cols: H D G A L
[ 90  94 116 163 156]  P
[ 79 135  95 142 181]  R
[ 90 106 143 120 115]  T
[ 99 135  95 142 181]  Y
loc: [143]	T, 3
loc: [106]	T, 2

cols: K U N C F B
[ 94 100 107 139 144 130] = J
[ 93  95 125 161 154 112] = X
[ 80  99  96 168 167 108] = S
down: [94 93]	K
loc: [108]	S, 6
loc: [100]	J, 2
loc: [95]	X, 2
down: [130 112]	B

cols: guse Lef bazen fidiz riviz Fer bupu kom laton bute
[112 112 130 144 147 144 119 147 137 128] = nen
[132 110 150 134 116 113 119 151  75 142] = vapu
[112 121 160 130 120 117 138 116 121 123] = Gem
[150  89 137 149 108 153 101 160 133 159] = Dusat
[154 145 120 108 131 126  89 136  95 119] = degum
[132 130 133 158 146 126 159 104 149 149] = Lun
[137 153  87 104 145 131 133 109 150 114] = Fekot
[113 133 131 114 124 133 120 114 141 104] = fen
loc: [109]	Fekot, 8
down: [114 104]	bute
loc: [117]	Gem, 6
loc: [136]	degum, 8

cols: topu mevo Dum Mim bul dorub tuke sabaf
[119 139 132 127 129 131 147 133] : zadi
[117 137 128 125 129 117 147 120] : mupu
[121 145 144 131 144 107 125 130] : zefi
[118 143 118 127 120  94 115 122] : roten
[133 115 131 126 130 170 165 129] : duki
[120 103  78 118  81 141 122 128] : Balo
[144 119 151 132 149 130 120 124] : pilu
[118 125 104 122 106 144 152 128] : dulur
[137 113 134 127 133 174 163 131] : kem
[140 108 122 127 121 134 105 127] : Bil
[131 114 110 124 111 133 121 124] : mumo
q: [119 139 132 127 129 131 147 133]	zadi
down: [128 124 128 131 127]	sabaf
loc: [140]	Bil, 1
loc: [149]	pilu, 5

cols: Fuf Vevug Lasuk muf dason
[138  95 152 140 104] : W
[ 98 173 120  99 161] : Q
[138 106 146 100 141] : M
[ 73 146 119 135 186] : V
[143  74 146 113 103] : Z
loc: [106]	M, 2
loc: [104]	W, 5
down: [173 106]	Vevug
down: [161 141 186 103]	dason
loc: [152]	W, 3
loc: [73]	V, 1
loc: [113]	Z, 4

cols: Lalak tar silon tepop Ser Mivuv raku mudi
[114 132 137 122 111 136 153 121] -> Vura
[154 188 123  73 190 145 175 151] -> Zapaz
[ 75 172 173 104  70 102 139 140] -> kamif
down: [175 139]	raku
down: [123 173]	silon
down: [111 190]	Ser
down: [136 145]	Mivuv

cols: Kip kosu vom Rog bezir labo Naze tus gep
[179 138 123  92 129 105 111 104 147] -> niva
[151 109 151 112 121 126 100 109 126] -> Gimok
[111 120 136  79 154 122 118 118 147] -> viret
[121 137 162 138 145 144 172 135 140] -> nem
[155 114 113 140 146 133 158 136 137] -> Zos
[144 120 126 101 102 137 144 121 143] -> lav
[136 102 139 106 130 121  79 130 131] -> Zuno
[116 137 127 141 127 113 166 131 112] -> zef
[114 100 138 109 122 149 129 123 146] -> roke
[145 150  89 150 105 108 143 143 136] -> Nipu
[ 96 130 149  87 114 147 153 146 118] -> Lum
[152 112 168 126 127 115 113 135 104] -> Vali
loc: [152]	Vali, 1
down: [104 109 118 135 136 121 130 131 123 143]	tus
q: [114 100 138 109 122 149 129 123 146]	roke
down: [136 162 113 126 139 127 138  89 149 168]	vom
down: [136 162 113 126]	vom

cols: lofil tifos roto lepe lop Busap dotap
[120 126 149 108 118 145 125] = dovop
[143 153 109 160 147 119 150] = bidi
[150 176 122 162 153 136 167] = budu
[140 138 142 123 144 119 134] = Bovab
down: [145 119 136]	Busap
loc: [120]	dovop, 1
loc: [140]	Bovab, 1
down: [109 122]	roto
down: [145 119]	Busap

cols: rut nis Sok nulo pobib kurat Dugir
[146 134 120 121 129 150 118]  tomo
[ 78  75 169 145 160  80 120]  mibof
[ 88 170 169 131 147  82 170]  doma
[124  98 129 144 145 136  81]  figi
[172 168 105 102 106 171 141]  rulo
[192 192 135  77 150 184 165]  Vob
[172 168 105 102 114 171 141]  Dof
[192 192  97  77 102 184 165]  lalu
[150 114 109 136 135 163  70]  Muso
[132 122 129 128 136 136 116]  liki
[119 140 151 105 132 109 182]  fov
q: [192 192  97  77 102 184 165]	lalu

cols: mir Meke gefeb muv Dakeg
[101 147 147 102 130] = luz
[ 87 127  94 128 127] = dizor
[121  98  77 104  86] = zif
[148 127  91 112 127] = muz
loc: [94]	dizor, 3
loc: [86]	zif, 5
down: [127  98]	Meke
loc: [148]	muz, 1
loc: [102]	luz, 4
loc: [87]	dizor, 1

cols: vele Pogen babub Sav nemep dugor pifi
[185 111 111 112 134 137  86] = Kenok
[ 95 177 181 109  85 109 169] = gim
[179 158 123 107 125 131 168] = bak
down: [177 158]	Pogen
loc: [123]	bak, 3
down: [ 85 125]	nemep
loc: [85]	gim, 5
loc: [185]	Kenok, 1
loc: [112]	Kenok, 4

cols: nezef kelo fos vufuv migug leke Luga Zibo Fafo
[ 93  87 129  90 128 165 167 127 163] -> kugap
[ 97 131 130 126 156 125 187  95 165] -> fiva
[121 144 118 164  95 126 118 161  91] -> Numo
[ 83  84 125  96 116 172 153 139 157] -> Vak
[154 145 152 151 103 117  67 156  86] -> lafop
[170 135 149 103 169 104 169  89 146] -> Famuk
loc: [117]	lafop, 6
loc: [129]	kugap, 3
loc: [153]	Vak, 7
down: [163 165  91 157]	Fafo

cols: samef Bosip Fel gal mez
[133 159 125 128 134] = fonuz
[124 192  98 132 119] = Naz
[121 168 129 123 109] = Kita
[118 141 127 122 152] = Livu
[151 111 128 133 191] = kure
loc: [152]	Livu, 5
loc: [191]	kure, 5
loc: [124]	Naz, 1

cols: Zamar Vemod ruba Napud
[144 162 125 163]  Badu
[134 135 123 122]  Neno
[130 135 133 132]  dupum
[131  82 123 122]  Zafa
[144 108 129 163]  Dugin
[129 122 127 108]  Puv
[112 143 122 116]  lopug
[108 123 141 115]  Dek
[144 117 131 111]  depos
[149 136 133 136]  fono
loc: [132]	dupum, 4
loc: [130]	dupum, 1
down: [123 133 123 129 127 122 141 131 133]	ruba
down: [163 122 132 122 163 108 116 115]	Napud
loc: [127]	Puv, 3
loc: [116]	lopug, 4

cols: mol duzas meb gogen lidir Rabus gik bem suro
[105 156 150 174 118 160 170 151  92] -> Lorot
[100 160 179 109 169 165 129 168 116] -> vefis
[100 141 179 109 169 165 129 168 116] -> Nuta
[115 109  90 134 103 103 120  92 141] -> Latem
[152 112 120 104 152 106  87 139 163] -> Pavim
[152 109  90 134 103 116 131 108 127] -> Sudo
[102 167 181 123 161 173 137 170 117] -> dar
[162 112  99 104 152 106  87 139 163] -> Sezar
loc: [167]	dar, 2
q: [152 109  90 134 103 116 131 108 127]	Sudo
down: [168 168]	bem
loc: [131]	Sudo, 7

cols: dos ruto tif Nele Pabe Kif raz Lofov dabi
[118 116 112 145 136 128 129 136 135]  pafo
[ 99  79 140 105 109 177  80 100 159]  gur
[ 86 157 125 107 103 155  76 105 152]  bizu
down: [116  79]	ruto
loc: [80]	gur, 7
down: [177 155]	Kif

cols: zupok dola leda Dadud Gel Mese nili Rafug lib gid
[144 107 156 139 137 103  76 129 141 151] -> zutil
[112 119 143 130 116 140 155 140 164 138] -> gotib
[125 106 166 134 126 114 119 133 165 151] -> Bulo
[150 124 124 147 137 121  63 121 102 141] -> zun
[152 114 132 133 145 155  99 125 113 131] -> rase
loc: [112]	gotib, 1
loc: [156]	zutil, 3

